These are the activations of a small network on made-up records, seen along a few directions, one row for each record.
Each row is followed by the record's values for the fields J, C, E, P, L, W.
A field that a record lacks is left out.
Other fields move the rows too, some of them a lot.
(in the rows, 500 means zero)
Strong random noise was added to every row along 2 fixed directions; ignore it. To show where, here is one row again and again, with new noise each time:
[613 424 512 506 362 535 453 583 478 565 585 485 459 450 439 497 465]
[581 440 393 565 538 499 489 557 594 674 483 410 462 416 471 525 303]
[583 443 377 584 600 516 490 669 350 524 513 420 514 480 387 574 478]
[613 424 512 505 359 534 453 576 493 574 582 484 456 446 444 494 454]

[480 457 469 498 464 489 527 431 654 616 478 484 442 439 540 497 344] : <J:j2 C:c2 E:e2 P:p1>
[485 408 464 503 468 522 499 537 390 514 508 514 474 468 462 549 479] : <J:j1 C:c3 E:e2 P:p1>
[517 377 460 450 400 529 488 621 255 471 573 516 468 484 422 561 554] : <J:j2 C:c2 E:e3 P:p2>
[404 433 466 418 442 484 521 409 606 614 463 508 432 449 583 502 336] : <J:j2 C:c2 E:e3 P:p2>
[582 421 516 468 352 530 464 610 385 500 608 501 448 486 443 509 542] : <J:j1 C:c2 E:e1 P:p2>
[570 530 569 534 406 542 472 501 536 447 578 526 522 515 447 458 551] : <J:j1 C:c3 E:e3 P:p1 L:l3 W:w3>
[456 570 453 526 678 477 528 528 452 454 431 469 573 538 509 530 511] : <J:j2 C:c2 E:e1 P:p2 L:l2 W:w1>
[479 444 468 457 460 515 500 566 351 438 559 508 481 530 452 533 564] : <J:j2 C:c2 E:e3 P:p2>
[501 490 590 412 315 527 442 424 549 518 554 569 478 508 531 427 534] : <J:j1 C:c2 E:e3 P:p2 L:l1 W:w3>
[553 391 359 538 520 502 511 590 445 622 503 435 443 429 436 557 370] : <J:j1 C:c2 E:e2 P:p2>
[498 553 745 349 203 511 435 352 582 420 604 638 466 548 585 360 671] : <J:j1 C:c2 E:e3 P:p2 L:l2 W:w2>
[573 543 617 513 345 534 469 437 658 498 572 535 493 492 504 421 499] : <J:j1 C:c3 E:e3 P:p1 L:l3 W:w3>
[542 375 512 431 282 526 466 493 548 611 597 516 385 445 490 477 413] : <J:j2 C:c2 E:e2 P:p2>
[606 490 488 572 443 512 503 507 639 586 541 466 472 441 455 480 402] : <J:j1 C:c3 E:e2 P:p1>
[548 430 445 523 480 535 486 608 371 510 529 475 504 468 426 552 469] : <J:j1 C:c2 E:e1 P:p2>
[503 513 470 535 555 482 523 502 491 486 486 486 495 508 488 512 527] : <J:j1 C:c3 E:e2 P:p1>
[547 588 563 536 525 504 469 477 526 447 497 516 561 539 491 462 595] : <J:j1 C:c3 E:e3 P:p1 L:l1 W:w2>
[454 560 520 498 565 486 518 460 515 468 452 512 541 517 540 494 513] : <J:j1 C:c2 E:e3 P:p2 L:l2 W:w1>
[720 431 415 640 474 544 490 739 390 535 598 402 494 436 323 565 458] : <J:j1 C:c3 E:e1 P:p1>
[407 482 563 360 351 481 482 351 591 540 519 576 435 522 593 417 517] : <J:j2 C:c2 E:e2 P:p2 L:l2 W:w3>
[484 483 525 442 410 483 490 437 566 534 532 523 437 503 542 459 498] : <J:j1 C:c2 E:e2 P:p2>
[539 419 491 472 385 496 484 482 604 633 543 492 403 443 516 479 406] : <J:j2 C:c2 E:e2 P:p1>
[409 525 418 517 659 479 520 470 497 534 376 481 556 497 539 540 422] : <J:j2 C:c2 E:e1 P:p1 L:l1 W:w3>
[569 604 552 606 579 516 515 523 565 422 492 475 578 514 472 492 514] : <J:j1 C:c3 E:e1 P:p1 L:l3 W:w1>
[480 583 587 504 492 500 477 382 652 503 457 536 533 511 574 442 491] : <J:j1 C:c3 E:e3 P:p1 L:l1 W:w2>
[521 494 626 434 315 523 458 438 598 514 559 551 467 490 548 437 502] : <J:j2 C:c2 E:e1 P:p1>
[451 483 544 438 455 520 474 504 373 410 528 555 502 552 497 497 622] : <J:j1 C:c2 E:e3 P:p2>
[518 625 443 617 750 479 495 501 538 457 420 443 600 553 475 500 535] : <J:j1 C:c3 E:e3 P:p1 L:l1 W:w2>
[592 381 417 526 431 532 494 676 311 509 589 458 456 467 379 571 501] : <J:j1 C:c2 E:e3 P:p2>
[654 399 450 582 393 536 492 641 467 582 579 442 456 415 393 540 414] : <J:j1 C:c3 E:e3 P:p1>
[499 549 374 613 751 478 525 527 535 534 397 415 552 507 479 543 430] : <J:j1 C:c3 E:e3 P:p1>
[413 569 408 572 798 499 539 596 298 337 414 462 616 589 450 588 584] : <J:j2 C:c2 E:e1 P:p2 L:l3 W:w1>
[296 553 558 397 574 466 524 377 443 373 431 588 516 591 610 493 623] : <J:j2 C:c2 E:e2 P:p2 L:l3 W:w2>
[543 577 554 562 526 519 496 472 641 491 493 486 544 498 505 468 450] : <J:j2 C:c2 E:e1 P:p1 L:l3 W:w1>
[536 446 616 412 261 557 459 570 331 369 651 573 484 539 444 481 657] : <J:j2 C:c2 E:e1 P:p2>
[488 565 551 508 545 512 467 493 419 382 510 539 570 577 475 481 666] : <J:j2 C:c2 E:e2 P:p1 L:l1 W:w2>
[491 567 558 477 480 477 470 347 729 586 462 525 492 499 584 416 453] : <J:j2 C:c2 E:e2 P:p1 L:l1 W:w2>
[363 442 376 470 648 480 547 528 345 465 440 487 488 532 496 579 497] : <J:j2 C:c2 E:e2 P:p2>
[484 476 622 440 321 508 494 421 614 522 527 554 454 459 580 459 462] : <J:j1 C:c3 E:e1 P:p1>
[419 482 456 448 562 478 513 530 316 403 508 517 496 578 485 532 642] : <J:j2 C:c2 E:e2 P:p2>
[395 520 358 507 730 445 523 421 617 615 377 438 482 509 568 513 361] : <J:j2 C:c2 E:e2 P:p2>
[513 464 492 515 474 520 515 548 470 492 516 487 499 474 473 533 464] : <J:j2 C:c2 E:e1 P:p1>
[499 470 446 548 580 523 528 623 309 401 502 477 545 518 418 578 553] : <J:j2 C:c2 E:e1 P:p1>
[588 585 456 664 687 524 523 628 416 387 487 434 614 524 389 552 544] : <J:j1 C:c3 E:e1 P:p1 L:l3 W:w1>
[610 425 583 456 252 534 452 532 562 579 618 514 420 440 488 460 458] : <J:j2 C:c2 E:e1 P:p1>
[448 522 449 532 607 463 532 393 750 657 369 450 481 432 610 495 261] : <J:j1 C:c3 E:e1 P:p1>

Here are new rows. What are their fields?
[669 435 490 596 432 564 471 714 270 403 648 483 499 510 301 548 644] : <J:j1 C:c3 E:e2 P:p1>
[410 484 486 417 507 469 519 467 458 496 480 518 477 520 554 506 517] : <J:j2 C:c2 E:e3 P:p2>
[452 455 432 473 516 488 516 480 521 550 496 484 454 498 508 512 430] : <J:j2 C:c2 E:e2 P:p2>
[396 446 509 384 483 480 510 542 226 378 527 568 474 568 501 537 704] : <J:j2 C:c2 E:e2 P:p2>
[409 572 502 523 655 468 543 487 376 359 434 527 565 567 512 533 658] : <J:j1 C:c3 E:e2 P:p1 L:l2 W:w2>
[639 484 558 549 339 543 481 531 613 555 577 485 486 432 453 471 419] : <J:j1 C:c3 E:e1 P:p1>
[505 524 452 565 618 492 530 563 399 435 471 469 539 520 461 549 555] : <J:j1 C:c3 E:e3 P:p1>
[455 537 569 430 452 486 492 436 487 445 519 559 503 542 534 451 598] : <J:j2 C:c2 E:e2 P:p2 L:l2 W:w1>
[356 468 394 430 599 433 543 365 683 709 354 472 440 429 645 507 251] : <J:j2 C:c2 E:e3 P:p2>
[407 552 350 575 793 480 546 525 425 445 391 440 568 559 478 563 484] : <J:j1 C:c2 E:e3 P:p2 L:l3 W:w3>
[393 432 481 411 449 501 510 437 514 536 489 527 441 489 553 508 422] : <J:j2 C:c2 E:e3 P:p2>
[464 410 636 339 173 536 464 408 521 503 612 612 407 490 545 435 530] : <J:j2 C:c2 E:e2 P:p2>
[452 492 532 462 485 492 515 496 403 420 514 543 499 536 503 511 619] : <J:j2 C:c2 E:e2 P:p1>
[549 457 329 598 706 495 517 711 216 428 514 420 525 547 346 605 613] : <J:j2 C:c2 E:e2 P:p1>
[500 536 761 352 192 532 450 424 509 378 624 634 497 545 564 401 666] : <J:j2 C:c2 E:e1 P:p2 L:l2 W:w1>
[417 471 590 358 320 480 495 343 669 587 505 562 412 474 638 432 420] : <J:j2 C:c2 E:e3 P:p2>
[482 508 448 501 563 478 516 492 551 544 466 458 491 498 530 506 430] : <J:j1 C:c2 E:e1 P:p2>
[436 478 545 397 405 487 495 442 484 478 540 552 447 532 545 470 562] : <J:j2 C:c2 E:e2 P:p2>
[494 600 562 513 589 500 485 521 389 363 467 530 605 573 493 499 668] : <J:j2 C:c2 E:e1 P:p1 L:l1 W:w2>
[421 497 437 455 568 452 527 435 584 588 440 472 472 490 578 502 405] : <J:j2 C:c2 E:e3 P:p2>
[572 471 722 391 155 550 436 527 332 310 709 635 473 572 444 428 821] : <J:j2 C:c2 E:e2 P:p1>
[588 534 601 514 397 531 455 494 572 486 553 520 510 499 486 449 535] : <J:j1 C:c3 E:e1 P:p1>
[565 467 530 524 376 525 494 483 593 553 552 509 462 450 475 477 441] : <J:j1 C:c3 E:e2 P:p1>
